These are the activations of a small neural network, seen along a few directions. Each row is one input.
Each table varies a few parts of the input and shows all the possible inputs, shuffled.
A made-up example of a description, with smaller parts first: one of 3 separate values, together with either a single point or one of 9 places along a line or (one of 4 places along a line, together with one of 5 places around a ring).
Shared parts are said once, and a part with two or three values counts as separate values.

Other details of the inputs shift rows strongly along two fixed directions, in all tables alike. That doesn't count.

Table:
r1: [ -4   6  -7  15  -4   9   7   9  23 -18   0  23]
r2: [-26 -21 -13   1 -13 -23 -13 -27   7  22  35   5]
r3: [  0  22 -10  14  13   3  11   3   7 -12   6  30]
r4: [ 21 -27  19 -20 -19  -1  -1  -9 -29  24 -18 -61]
r5: [  6 -19  20 -23 -16   6  -5   4 -22  29 -15 -61]
r6: [-41 -31 -10 -12 -28 -15 -22 -28  15  28  18 -13]
r7: [  5   3   3  12   0  12   8  11  11 -15  -7   1]
r8: [ -1 -10  -2   0  -4  -6  -6 -12  -7  20   9  -6]
r9: [ 33 -10  23 -16  -8  11   7   3 -30  10 -31 -55]
r10: [ -6 -24   5   0 -17  -4  -6  -4   7   8  12 -24]
r11: [  1  14  -7   4  17   1   3   5  12 -17   5  33]
r12: [-27 -41 -15 -10 -33 -20 -20 -38  12  27  12  -5]
r13: [-19  23  -8   2   0   5  12   9  16 -20   5  13]
r14: [-27 -30 -16  -5 -27 -17 -11 -32  14  13  13   5]
r15: [-15  21  -7   1   2   7  14  11  14 -16  -1  11]
r16: [  1  21 -11  13  11   4  10   3   8 -11   4  33]
r17: [ -3  15 -10   8  14   1   2   9   6 -17   3  33]
r18: [-12  -9  -5  -4   7 -12 -10 -10   9   3  18  12]
r19: [ -1  20  -9  12  10  -2   4   7   8 -13   0  32]
r20: [ 20 -22  18 -15   0   0 -16   1 -30  28 -14 -42]
r21: [  1  22  -6  11  10   1  11   3   2 -11  10  20]
r22: [  9  11   6  -2  18   1   8  10  -3 -13   5   6]
r23: [ 45  25  18   2  17  26  13  23 -26   0 -35 -13]
r24: [ -3  21  -7  13  13  -3   7   6   6 -16   4  29]
r25: [-12 -15  -6  -1  -1 -12 -18 -12   0  10  11   5]
r26: [-20 -20  -9  -3  -5 -19 -21 -17   2  11  22   2]
r27: [ -6  12 -12   7   0   1  16  -3  14 -23  -2  22]
r28: [ 17 -17  20 -13  -6  -6 -10  -3 -30  28  -6 -43]
r29: [-18  19  -9   2  -2   9  10   8  16 -15  -2  21]
r30: [ -2   9  -3  14   1   7  13  13  19 -22   4  12]
r31: [ -6   5  -6  15  -3   9   8   8  22 -20   2  22]
r32: [ 36   1  24  -8   6  12  -1  15 -34  16 -32 -32]
r33: [ -4  16  -2  -2  -3  14   8  11   6  -6 -16   4]
r34: [-15 -32   0 -12  -7 -18 -25 -24  -1  23  23 -12]
r35: [ 8 10 -2  3 10  5 -3 10 -3 -6 -9 16]
r36: [ 27  19  14  -1  20  12  12  26 -24 -15 -15  -9]
r37: [ 42  16  21  -8   8  23  26  22 -27 -12 -41 -34]
r38: [-18 -28  -9  -8  -8 -17 -28 -25  12  23  19   8]
r39: [ -4  23  -6  11  13  -5   9   7   5 -20  10  26]
r40: [ 38  12  27   2   6  26  16  29 -15 -14 -30 -36]
r41: [  3  14  -3   3  18   1   3   4   9 -15   4  24]
r42: [-22 -27  -7  -1 -12 -25 -21 -23   1  25  21  -3]
Each input here is: one of 6 places along a line, together with either one of 3 separate values or one of 4 places along a line.
Q: Changing only the place on the line of 6 turns r34 into r11. The same change can be made to r21. Which row results?
A: r16
Q: A walk changes only the place on the line of 4. It starts at r23 and steps to r19. List the rest of the walk in order.
A: r35, r38
Q: Which other rows agree with r15 in the place on the line of 6? List them by row number.
A: r8, r18, r20, r30, r37, r42
Q: Change only the place on the line of 6 in r7. List by row number the other rows that result.
A: r1, r10, r30, r31, r40

Table:
r43: [-36  -9 -17   1 -17 -14  -5 -20  21   6  25  11]
r44: [-23  -1 -17   7  17 -28 -21 -17   4  11  40  39]
r45: [-39  -7 -24  -2 -14 -17  -3 -23  26  -3  24  24]
r46: [ 17   0  14  -9   0  14   6  14 -15  -3 -22 -28]
r47: [  3  38 -11  17  14  10  34  16  18 -43  -1  36]
r48: [-31  -9 -21  10 -14 -10  -7 -15  29  -4  20  28]
r49: [ -9 -15  -3  -2 -18  -3  -7 -12   3  14  -3  -9]
r50: [ 11 -21   9 -16  12 -17 -30 -15 -30  34   6 -13]
r51: [ 31  17  17   2   7  18  23  22 -16 -16 -26 -22]
r52: [ -3  50 -12  15  19  12  35  26  18 -53  -6  43]
r53: [ 51   2  25  -5  28   3  -8  10 -44  15 -17 -22]
r54: [ 23   4  22  -6   2  20   5  20 -15   3 -24 -34]
r55: [ -8 -16  -3  -6 -18  -2  -7 -16   1  20  -3 -11]
r56: [  9  48  -7  20  22  24  30  32  21 -48 -15  48]
r57: [-15 -31   1 -14 -18  -8 -19 -15   4  20   4 -21]
r58: [-22  -6 -15  10  -6  -9   0  -8  29 -13  21  25]
r59: [  5 -28   2  -8   4 -20 -37 -23 -22  45  11  -2]
r60: [ 22   4  21  -5   0  19   8  20 -18   1 -21 -36]
r61: [ -8 -26   0  -1 -17  -7  -8 -13   5   9  10 -16]
r62: [ 20   7  20  -7  -2  15  11  17 -21   4 -23 -38]
Q: Changing only one part turns r50 into r59. The same change can be made to r52. Which row results?
A: r49
Q: Describe the family of inputs behind these rows.
A: one of 4 separate values, together with either a single point or one of 4 places along a line
Q: A walk changes only the place on the line of 4. It starts at r57 and steps to r46. List the rest of the walk in order.
A: r52, r45
Q: Change only the place on the line of 4 in r62. List by row number the other rows that result.
A: r43, r54, r60
